A small network was shown many inputs. Here are its activations along a few directions, one row for each input.
Each table varies a few parts of the input and shows all the possible inputs, shuffled.
Descriptions start from the smaller parts, as in this example, which fits no table here: one of 5 places around a ring, together with either a single point or (one of 2 separate values, together with one of 4 places along a line) or one of 9 places around a ring.
Shared parts are said once, and a part with two or three values counts as separate values.
(in the rows, 128 means zero)

Other details of the inputs shift rows strongly along two fixed directions, in all tables alike. That doesn't count.

A family of inputs:
x1: [127 119 118 128 140 112 107 139 121 126 129]
x2: [113 130 133 118 147 119 113 150 132 142 129]
x3: [168 158 174 112 188 154  95 144 101  83 123]
x4: [140 122 138 114 117 160 136 131 157 108 121]
x5: [110 143 144 127 123 111 131 128 116 122 157]
x6: [149  63  57 116  66 128 165 132 142 128 120]
x7: [162 170 167  95 168 142 109 154  99  92 144]
x8: [132 168 152 102 170 150 113 167 111  75 136]
x9: [149 156 172 115 188 164  99 150 111  77 111]
x10: [162 136 139 113 193 142  98 148  79  69 124]
x11: [135 125 164 108 128 136 124 147 151 116 134]
x12: [114 151 119 127 121 130 141 130 110 134 154]
x13: [160  66  93 127  79 145 152 114 146 127 111]
x14: [130 118 117 130 142 102 117 130 108 117 138]
x15: [ 89 163 155 149 140 115 120  96 132 157 136]
x16: [132 115 161 114 110 130 141 132 128 107 156]
x17: [110 168 129 124 140  93 110 114 127 163 150]
x18: [150  80  65  96  65 122 168 136 154 156 114]
x19: [160  71  96 123  80 152 144 123 157 129  98]
x20: [110 134  89 126 135 137 122 144 128 133 108]
x21: [137 142 162 142 185 162 106 143  83  68 132]
x22: [157  86 131 121 135 131 110 149 133 103 113]
x23: [127  98 134 113 114 120 140 146 117  95 144]
x24: [121 125 161 118 112 133 133 138 141 108 142]
x25: [118 111 135 116 117 127 129 155 131  95 134]
x26: [109 126 125 132 144 120 107 146 125 132 115]
x27: [167 103 166 118 130 137 112 130 145 109 119]
x28: [119  81  74 129  70 146 157 143 148 115 111]
x29: [117 150 113 123 152  82 117 115 107 164 150]
x30: [129 141 134 128 169 149 112 161  81  64 138]
x31: [138 137 158 128 133 114 123 101 128 135 151]
x32: [151 124 157 131 137 115 117 104 125 137 133]
x33: [146  99  82 101  58 129 164 133 159 143 129]
x34: [125 179 118 201 175 111 193 152 135 166 123]
x35: [131 114 171 129 118 137 136 120 125 100 145]
x36: [130 140 134 117 131 100 127 122 120 124 159]
x37: [112 157 136 143 124 144 134 110 129 137 133]
x38: [140  82 114 131  78 155 161 113 150 129 123]
x39: [121 155 131 128 117 131 143 121 115 143 152]
x40: [139 100 169 130 124 142 131 123 129  92 132]
x41: [126 130 163 134 147 136 109 120 145 146 110]
x42: [ 97 193 123 143 130  76 115  77 134 243 147]
x43: [145  68  59 111  65 135 159 141 153 134 108]
x44: [130 144 148 127 186 162 100 163  92  49 112]
x45: [119 112 135 142 140 121 117 129 111 108 125]
x46: [130  89 111 131  81 159 157 117 164 125 108]
x47: [ 84 161 110 163 154 100  93 106 129 210 102]
x48: [161 164 173 110 176 153 103 142 105  79 141]
x49: [134  85  99 130  91 157 141 126 165 132  89]
x50: [119  88  79 114  63 138 165 141 152 131 117]
x51: [121 131 103 129 151 144 112 137 127 139  92]
x52: [161  86 150 129 130 133 119 125 127  89 126]
x53: [137  63  84 130  79 150 157 134 139 112 110]
x54: [ 73 186 130 159 139  94 114  69 148 236 127]
x55: [162 168 165 102 168 134 114 144  88  92 152]
x56: [ 68 187 122 151 129  89 119 100 127 192 145]
x57: [ 67 179 126 173 138  92 115  63 136 226 119]
x58: [108 148 140 121 135 117 118 137 141 138 138]
x59: [ 92 148 118 150 141  96 115 116 102 146 138]
x60: [ 94 202 114 133 140 112 122 103 138 206 130]
x61: [118 104  91 119  61 142 165 135 158 130 131]
x62: [102 196  93 136 137  90 126  94 107 193 156]
x63: [149 135 159 176 160 108 182 171 150  99 122]
x64: [133  93 118 130  72 152 165 113 148 135 138]
x65: [137 140 163 125 140 124 114 111 139 132 141]
x66: [158  92 108 116  69 139 164 108 157 139 136]
x67: [111 137 121 153 133 149 125 116 122 125 106]
x68: [130  77  79 111  62 136 170 141 140 127 130]
x69: [136 155 141  93 182 149 109 178 106  72 124]
x70: [104 130 128 141 136 117 113 140 118 109 124]
x71: [131 129 128 112 147 105 113 139 121 139 139]
x72: [105 128 150 153 138 127 115 115 125 123 109]
x73: [132 100 156 135 134 145 109 139 144 105 101]
x74: [125  94 141 134 127 139 118 149 130  81 109]
x75: [169 154 172 115 189 148 102 136  91  80 136]
x76: [106 175  77 148 155 101 102  93 112 211 104]
x77: [130 130 131 116  98 148 147 137 142 106 134]
x78: [ 88 173 109 175 141  83  97  63 128 240 114]
x79: [149  76  63 100  61 114 174 126 141 154 125]
x80: [142 143 151 114 132 102 127 116 124 135 156]
x81: [118 118 155 150 142 130 119 115 111 112 127]
x82: [161  80 127 121 132 122 120 139 123  92 124]
Description of these inputs: one of 2 separate values, together with either a single point or (one of 5 places around a ring, together with one of 8 places around a ring).
The inputs of x33 and x17 match in every part but the choice among 2 separate values. If x46 is changed in the same way as x33 into x17, which row does it become?
> x57
The inputs of x4 and x54 match in every part but the choice among 2 separate values. If x77 is changed in the same way as x4 into x54, which row does it become?
> x24
The inputs of x61 and x56 match in every part but the choice among 2 separate values. If x38 is changed in the same way as x61 into x56, which row does it become?
> x40
Start at x30 and move only the place on the ring of 8, one step at a time. The first step leads to x53. Which rows follow, in order?
> x21, x38, x64, x39, x12, x68

A family of inputs:
x83: [118 166 139 123 190 126  87 145  79  94 138]
x84: [139 105 114 120  89 113 140 109 145 156 135]
x85: [ 87 167 126 152 125 101 134  98 127 182 142]
x86: [123 158 143 136 191 129 101 152  85  91 132]
x87: [135  82 153 134  90 129 132 107 170 141 113]
x88: [107 160 123 139 111 114 139 102 145 182 139]
x89: [107 150 121 155 111 110 150 102 148 181 132]
x90: [ 94 157 117 139 123  96 116  90 120 184 149]
x91: [119 177 147 143 199 136 111 152  96 101 124]
x92: [174  74 125  97 120 151 129 168 124  57 119]
x93: [142 119 123 123  96 124 148 112 155 161 132]
x94: [133 179 145 126 201 134  99 143  91 109 128]
x95: [135 112 114 111  83 120 141 108 149 161 135]
x96: [129 175 138 116 188 129  92 139  87 109 132]
x97: [182  34 158 107 119 192 122 175 142  11  88]
x98: [114 101  91 137  90 127 155 135 146 137 116]
x99: [145  87 107 112  89 155 156 153 152 102 115]
x100: [121 100 116 135  89 116 152 114 146 147 135]
What do these inputs look like to the network?
> one of 2 separate values, together with either a single point or one of 8 places around a ring
The inputs of x95 and x96 match in every part but the choice among 2 separate values. If x100 is changed in the same way as x95 into x96, which row does it become?
> x86
